A small network was shown many inputs. Here are its activations along a few directions, one row for each input.
In each table, some parts of the input vary, and every possible input appears once, in random order.
Descriptions start from the smaller parts, as in this example, which fits no table here: one of 5 places around a ring, together with either a single point or one of 9 places around a ring or (one of 3 separate values, together with one of 6 places along a line).
Shared parts are said once, and a part with two or three values counts as separate values.
(in the rows, 128 means zero)

Other details of the inputs vary at random and push rows far along two fixed directions, the same in every table; ignore that.
To show where, the next rows are all for the same input, with only those details redrawn:
[154 119 136 127 125 130 131 129 125 122 109]
[142 121 145 130 125 131 129 127 123 127 115]
[156 120 139 126 123 129 131 126 125 121 106]
[126 123 146 134 130 133 127 133 122 134 128]
[ 72 128 149 146 146 139 120 150 120 159 171]
[157 120 139 126 123 129 131 126 125 121 106]
[133 122 144 132 129 132 128 131 123 131 123]

Rows:
r1: [133 122 145 132 128 132 128 130 123 131 123]
r2: [ 65 131 142 140 142 133 133 135 135 169 170]
r3: [ 92 133 137 141 135 126 142 135 133 151 151]
r4: [141 127 124 123 123 126 146 113 133 126 103]
r5: [160 128  20 117 160 129 128 191 162 105 150]
r6: [123 143 139 124 124 124 145 121 127 132 123]
r7: [144 126 130 114 123 136 130 124 113 112 104]
r8: [131 127 135 132 121 121 122 116 139 120 127]
r9: [125 140 129 126 115 118 120 115 120 124 133]
r10: [141 131 115 116 111 118 124 107 118 108 112]
r11: [127 122 139 128 131 139 124 124 119 131 118]
r12: [151 124 122 129 111 113 124 112 129 118 117]
r13: [115 141 138 126 124 125 119 118 131 122 136]
r14: [128 133 129 117 118 125 123 108 128 107 116]
r15: [154 132 135 117 125 133 130 129 119 117 108]
r16: [ 73 123 147 139 147 143 114 144 124 165 170]
r17: [ 92 125 135 134 134 129 112 123 141 144 157]
r18: [117 127 126 131 119 122 117 109 123 129 131]
r19: [137 134 123 115 119 125 148 115 125 117 104]
r20: [150 141 131 129 122 121 152 122 132 122 109]
r21: [134 115  15 114 168 136 120 187 163 117 158]
r22: [139 121 130 126 113 117 117 104 130 129 123]
r23: [ 96 143 130 144 127 121 118 131 122 139 161]
r24: [135 135 145 134 130 133 130 134 118 127 124]
Question: What do these inputs look like to the network?
Answer: one of 4 separate values, together with one of 6 places around a ring
Question: Changing only the choice among 4 separate values turns r7 into r10. The same change can be made to r15. Which row results?
Answer: r9
Question: Which other rows does r20 become when the place on the ring of 6 takes its other values? List them by row number.
Answer: r2, r3, r4, r6, r19

Rows:
r25: [127 132 158 140 127 130 140 132 118 133 123]
r26: [129 116 152 137 126 132 124 118 124 146 125]
r27: [123 117 155 133 130 136 134 119 133 141 119]
r28: [111 143 138 131 118 120 137 101 134 124 125]
r29: [110 135  95 123 152 140 136 177 122 133 156]
r30: [130 122  89 119 142 134 107 159 128 116 148]
r31: [119 138 154 124 128 138 126 123 117 123 123]
r32: [219 130 102 109  94 106 140  87 136  83  60]
r33: [120 135 150 129 124 125 135 113 139 135 126]
r34: [145 126  72 120 124 115 120 131 146 107 133]
r35: [111 132 144 123 126 134 131 112 121 127 118]
r36: [130 129 154 142 126 130 120 124 118 133 128]
r37: [138 124  98 130 150 137 132 162 141 124 134]
r38: [136 115  80 114 135 129 113 143 132 114 133]
r39: [158 100  90 122 137 130 118 147 143 123 125]
r40: [126 134 147 132 119 121 125 112 130 139 131]
r41: [124 119 156 135 127 132 144 126 124 147 121]
r42: [117 130 141 126 121 130 121 111 113 131 123]
r43: [150 113  93 130 140 129 113 156 137 115 136]
r44: [124 137 151 130 120 121 145 120 130 139 125]
r45: [125 136 151 127 123 133 117 122 109 127 128]
r46: [113 134 145 124 122 129 141 119 112 132 119]
r47: [ 71 128 117 139 144 127 107 149 140 154 188]
r48: [114 145 139 132 115 115 147 108 125 129 126]
Question: What do these inputs look like to the network?
Answer: one of 4 places along a line, together with one of 6 places around a ring
Question: Changing only the place on the ring of 6 turns r27 into r33. The same change can be made to r26. Which row results?
Answer: r40
